A small network was shown many inputs. Here are its activations along a few directions, one row for each input.
Each table varies a few parts of the input and shows all the possible inputs, shuffled.
Descriptions start from the smaller parts, as in this example, which fits no table here: one of 3 separate values, together with either a single point or one of 9 places around a ring or (one of 5 places around a ring, together with one of 6 places along a line).
Shared parts are said once, and a part with two or three values counts as separate values.

Other details of the inputs shift rows strongly along two fixed directions, in all tables alike. That doesn't count.

Table:
x1: [18, -6, -21, 8, -15, 18, 26, -21, -22, -9, 25, -39, -10, -2, -6]
x2: [-9, -13, 39, 14, 38, -26, -1, 12, 37, 16, -18, 15, -81, -24, 55]
x3: [1, -8, 5, -7, 22, 25, 32, -16, -15, -11, 26, -15, -51, 26, 49]
x4: [-1, -1, 29, 15, 49, 6, 13, 0, 5, -5, 10, -27, -99, 5, 45]
x5: [15, -2, -37, -12, -44, 16, 32, -24, -27, -6, 29, -17, 44, 13, -17]
x6: [-9, -8, -7, -1, 24, 16, 15, -11, -15, -31, 23, -30, -2, 25, -3]
x7: [21, 0, -20, -8, -69, -8, -14, 5, 2, -3, 2, -2, 91, -10, -72]
x8: [-7, 19, -17, 6, -10, 13, 25, -10, -73, -18, 24, -3, 74, 37, -22]
x9: [4, 7, -7, -6, -9, 19, -22, 7, 4, 13, -14, 20, 17, 1, -5]
x10: [0, 3, 13, -22, -28, -4, -31, 23, 3, 3, -3, 7, 40, 1, -31]
x11: [0, -5, 22, -10, -16, -11, -34, 15, 39, 31, -18, 32, 0, -18, 6]
x12: [1, 5, 28, 12, -43, -54, -58, 29, 41, 31, -39, 30, 0, -62, -30]
x13: [-11, -12, 24, 31, 61, -11, 4, -1, 25, 7, -37, 5, -84, -22, 46]
x14: [-14, -1, 33, 13, -6, -33, 4, 5, -15, 18, 0, 23, 19, -4, 1]
x15: [-8, -20, 4, 20, 74, 5, 39, -32, 14, -13, 14, -25, -83, 15, 66]
x16: [6, 9, -23, 23, 11, 18, 29, -26, -28, -17, 13, -15, -55, -2, 33]
x17: [6, 16, -17, -43, -49, 12, -39, 6, -4, -3, 14, 9, 108, 14, -72]
x18: [-5, 5, -9, 8, 31, 17, 18, 1, -18, -17, 1, -7, -25, 15, 27]
x19: [-12, 11, -49, -13, 4, 28, 20, -7, -36, -30, 19, -13, 72, 42, -31]
x20: [-13, 5, 51, -9, -27, -56, -53, 48, 58, 43, -49, 54, 10, -37, -10]
x21: [6, 8, -33, -39, -22, 40, 13, -23, -23, -15, 41, -4, 67, 43, -24]
x22: [-8, 0, -12, -11, 17, 18, 12, -7, -27, -30, 27, -36, -1, 30, 1]
x23: [-9, -5, 18, 3, 23, -27, -22, 20, 31, 6, -14, 1, -4, -24, -15]
x24: [-5, 15, 7, -3, 2, -2, -11, 21, 0, 4, -19, 16, 2, 4, -1]
x25: [4, 7, -19, -12, 5, 36, 19, -6, -39, -18, 12, -9, 9, 32, 12]
x26: [9, 4, -10, 5, 49, 44, 25, -31, -11, -6, 10, -14, -64, 12, 40]
x27: [2, 4, 17, 19, -37, -37, -36, 25, 39, 40, -57, 39, 4, -65, -21]
x28: [-4, -11, -8, 6, 41, 9, 13, -13, -1, -24, 21, -34, -9, 20, 5]
x29: [-1, -5, 41, -17, -31, -50, -60, 39, 58, 50, -50, 59, 13, -42, -14]
x30: [-12, -5, 0, -7, 22, 3, 19, -12, -7, -14, 13, -13, -27, 21, 32]
x31: [11, -14, 25, 35, 15, -14, 3, -7, 22, 17, -11, -14, -94, -46, 28]
x32: [-10, 16, -43, -20, -9, 27, 12, -5, -48, -33, 15, -14, 67, 47, -22]
x33: [18, 1, -25, -15, -75, -11, 0, 0, 6, 5, 1, 15, 97, -4, -58]
x34: [-15, -8, 13, -3, 17, -29, -7, 12, 35, 13, -14, 18, -3, -14, 3]
x35: [11, -12, 15, 14, 49, 31, 13, -17, 4, -4, 23, -30, -99, 6, 51]
x36: [-5, 9, -27, -23, -14, 23, 5, 5, -38, -38, 41, -25, 63, 44, -31]
x37: [-5, -10, -5, 32, 82, 13, 33, -25, 3, -14, -7, -26, -82, 9, 57]
x38: [-6, 1, 12, 15, 8, 3, 21, -11, -55, -15, 37, -21, 17, 25, -8]
x39: [5, -8, 3, 11, -18, -12, 12, -8, 16, 18, -3, 5, -32, -26, 13]
x40: [-21, -11, 45, -1, -15, -62, -51, 34, 69, 36, -58, 55, 21, -47, -18]
x41: [11, 0, 14, 18, -31, -32, -26, 19, 39, 40, -57, 28, 0, -65, -14]
x42: [10, -7, 1, -6, 27, 26, 13, -11, -16, -13, 26, -28, -54, 22, 24]
x43: [8, 13, -44, -28, -18, 40, 11, -6, -48, -21, 22, -3, 57, 48, -21]
x44: [18, 0, 17, 23, -36, -39, -30, 23, 53, 37, -63, 38, 14, -67, -26]
x45: [2, 12, -42, -15, -51, 12, 17, -16, -37, -20, 39, -4, 53, 26, -22]
Each input here is: one of 3 separate values, together with either a single point or one of 4 places along a line or one of 10 places along a line.
The inputs of x18 and x2 match in every part but the choice among 3 separate values. If x8 is changed in the same way as x18 into x2, which row does it become?
> x14
Which other rows does x36 become when the place on the line of 10 takes its other values? List them by row number.
> x4, x6, x10, x17, x22, x23, x28, x35, x42
Which other rows does x12 become when the choice among 3 separate values takes its other values? List them by row number.
> x16, x45

Table:
x46: [-17, 18, 11, -34, -18, -27, -68, 36, 37, 8, -19, 30, 96, 1, -67]
x47: [-12, -8, -2, -27, 38, 23, 40, 10, -38, -30, 38, -26, 10, 69, 24]
x48: [7, 11, 11, -16, -87, -33, -43, 36, 7, 17, -18, 18, 69, -32, -62]
x49: [9, -4, 18, -9, -49, -27, -14, -2, 11, 27, 1, 27, 54, -16, -29]
x50: [-5, -3, 12, -15, -58, -31, -14, 3, 14, 22, 4, 23, 49, -18, -27]
x51: [1, 11, -54, -14, -44, 22, 28, -19, -26, -13, 24, -2, 35, 19, -8]
x52: [12, -1, 1, 30, 6, -12, 4, -1, 27, 16, -28, 7, -107, -41, 55]
x53: [-19, 9, 1, -43, -20, -23, -35, 53, 20, 12, -52, 51, 99, 13, -39]
x54: [13, -3, -50, 4, -12, 24, 34, -26, -24, -42, 46, -48, -15, 19, 0]
x55: [22, 3, -42, 9, -4, 56, 49, -41, -42, -6, 27, -18, 3, 30, 14]
x56: [-15, -4, 53, 0, 60, -10, -36, 6, 20, 21, 2, 4, -95, -16, 45]
x57: [6, -5, 23, 10, -38, -39, -23, 17, 22, 16, -11, 10, -36, -36, 5]
x58: [30, 7, -42, 10, -4, 60, 45, -31, -48, -13, 20, -25, -3, 23, 11]
x59: [26, -5, -35, 1, -19, 35, 22, -19, -27, -19, 24, -32, 41, 12, -39]
x60: [-1, -11, 0, 0, -26, -29, -11, -4, 42, 15, -9, 12, 20, -36, -22]
x61: [20, -3, 37, 16, -24, -21, -16, 15, 10, 24, -22, 2, -35, -40, -5]
x62: [-16, -13, 31, -7, 39, -27, -28, 26, 47, 3, -35, 9, -13, -6, 11]
x63: [17, 6, -44, -9, -30, 31, 29, -33, -29, -4, 22, 6, 53, 21, -7]
x64: [-25, 18, -34, 34, 39, 14, 54, -27, -81, -41, 14, -17, 22, 36, 15]
x65: [-17, -4, 50, -5, 18, -21, -39, 33, 29, 11, -11, 27, -13, 1, 16]
x66: [2, 8, -49, -14, -39, 26, 29, -29, -24, -9, 24, 3, 48, 19, -5]
x67: [-2, -14, 35, 21, 6, -33, 11, -8, 30, 23, -1, -2, -102, -37, 49]
x68: [-32, 1, 36, 47, 35, -46, 12, 11, -31, 1, -10, 7, -12, -13, 10]
x69: [-15, -15, 41, 18, 72, -10, -18, 9, 50, 1, -22, -2, -83, -9, 49]
x70: [13, 0, -2, 8, -32, -18, -20, 15, 26, 3, -21, -8, 1, -43, -32]
x71: [-14, -5, 32, 13, 62, 3, -15, 10, 35, 10, -35, 27, -88, -6, 62]
x72: [-15, -2, 23, -13, 29, -13, -25, 25, 31, 10, -48, 36, -15, -2, 23]
x73: [11, -10, -4, -2, -32, -22, -15, -7, 31, 17, -9, 16, 55, -26, -39]
x74: [-18, 11, 5, -37, -19, -21, -84, 30, 29, 14, -16, 24, 90, -10, -67]
x75: [-15, -3, -21, -33, 21, 11, 16, 13, -12, -33, 10, -23, 67, 58, -16]
x76: [2, -7, -48, -2, -7, 24, 45, -36, -19, -33, 50, -43, -8, 21, 0]
x77: [26, -2, -37, 10, 0, 44, 39, -27, -35, -33, 31, -57, -10, 15, -11]
x78: [23, -9, 30, 16, -9, -3, 3, -2, -3, 20, -4, -3, -35, -22, 5]
x79: [18, -5, -10, 4, -8, 38, 48, -39, -48, -9, 51, -31, -2, 36, 6]
x80: [-17, 17, -4, -32, -3, 6, -57, 15, 5, 15, -19, 36, 38, 1, -24]
x81: [-11, -6, 0, -26, 31, 29, 27, -3, -38, -37, 45, -23, 7, 68, 23]
x82: [-12, 8, 31, 6, 69, 2, -16, 6, 32, 17, -27, 24, -93, -11, 51]
x83: [28, 12, -44, 9, -11, 56, 43, -24, -49, -20, 18, -32, -12, 19, 10]
x84: [19, 9, -33, 18, 9, 43, 47, -25, -31, -20, 15, -34, -73, 2, 42]
x85: [-27, -11, 36, 71, 84, -52, 14, -1, 7, 0, -34, -9, -78, -40, 36]
x86: [-16, 13, 40, -24, 7, -22, -46, 33, 19, 15, -1, 28, 20, 1, -15]
x87: [16, -9, -1, 6, -31, -12, -17, 0, 25, 22, -15, 10, 50, -26, -46]
The inputs of x60 and x66 match in every part but one. If x75 is changed in the same way as x60 into x66, which row does it become?
> x53
The inputs of x51 and x76 match in every part but one. If x82 is changed in the same way as x51 into x76, which row does it become?
> x46
What is each input in this table made of?
> one of 3 separate values, together with either a single point or one of 5 places along a line or one of 8 places around a ring
Which other rows does x54 become when the choice among 3 separate values takes its other values? List them by row number.
> x52, x57
Which other rows does x84 become when the choice among 3 separate values takes its other values? List them by row number.
> x48, x70

Table:
x88: [-1, 6, 6, 20, 42, 14, 7, 2, -7, 7, -36, 15, -47, -4, 38]
x89: [-24, 0, 2, 35, -12, -62, 1, 11, -22, -19, -10, -12, 96, -16, -66]
x90: [27, 1, -6, 27, -6, 12, 17, -18, -1, 17, -14, -7, -68, -37, 22]
x91: [-19, -3, -6, 53, 32, -13, 63, -21, -88, -48, 44, -55, 14, 24, -10]
x92: [21, -7, 5, -5, -54, -19, -35, 5, 48, 27, -15, 11, 13, -46, -35]
x93: [26, 12, -47, -28, -86, 41, 4, -19, -47, -21, 53, -23, 87, 28, -59]
x94: [-13, -16, 0, -3, 110, 46, 40, -31, -9, -35, 39, -49, -111, 50, 81]
x95: [-11, 1, 0, 17, 110, 53, 48, -27, -36, -29, 22, -30, -120, 50, 92]
x96: [-6, -2, 37, -13, 30, 0, -24, 17, 22, 1, 8, -8, -60, 1, 23]
x97: [-2, -6, -7, 31, 88, 44, 74, -41, -31, -16, 9, -22, -116, 31, 100]
x98: [-22, -1, 45, 7, 55, -27, -21, 21, 38, 27, -44, 42, -54, -14, 48]
x99: [18, -19, 20, -2, 4, -6, -12, -1, 44, 10, 8, -21, -64, -22, 13]
x100: [-10, 0, 2, -48, -30, -9, -50, 29, 30, -5, 4, 9, 82, 16, -56]
x101: [12, -4, 65, -7, -51, -63, -88, 54, 81, 58, -51, 40, -11, -78, -33]
x102: [12, -4, 6, -38, -74, -16, -31, 17, 15, 11, 23, 8, 71, 0, -51]
x103: [16, -13, 57, 6, -67, -68, -64, 29, 83, 70, -52, 56, -12, -92, -21]
x104: [18, 11, -49, 19, 2, 48, 49, -32, -49, -20, 12, -17, -32, 15, 29]
x105: [20, 13, -60, -21, -81, 33, 32, -26, -49, -12, 38, -8, 100, 25, -48]
x106: [11, 18, -84, -16, -57, 41, 25, -19, -40, -27, 12, -4, 106, 30, -48]
x107: [-18, 6, 16, -13, 22, -23, -50, 36, 48, 20, -52, 48, 37, -14, -14]
x108: [-3, 17, -65, -26, -19, 44, 15, -6, -42, -32, 6, 2, 120, 52, -44]
x109: [-22, 10, -25, -60, -18, 24, -6, 6, -42, -32, 47, -1, 114, 80, -37]
x110: [-27, -12, 8, 57, 34, -31, 66, -24, -66, -32, 37, -43, -4, 17, 10]
x111: [18, -2, 22, 19, -43, -52, -51, 25, 79, 60, -76, 46, -9, -94, -29]
x112: [-17, 11, -16, -32, 40, 47, 12, -7, -47, -38, 47, -29, 5, 70, 15]
x113: [-9, -16, 66, -9, 29, -38, -33, 24, 59, 26, -14, 18, -73, -22, 33]
x114: [6, -1, 9, 32, 1, -20, 12, -4, 27, 33, -46, 32, -64, -48, 44]
What is each input in this table made of?
> one of 3 separate values, together with either a single point or one of 8 places around a ring
The inputs of x91 and x110 match in every part but the choice among 3 separate values. If x93 is changed in the same way as x91 into x110, which row does it become?
> x103
Which other rows agree with x94 in the choice among 3 separate values? List them by row number.
> x89, x92, x99, x100, x106, x107, x108, x111
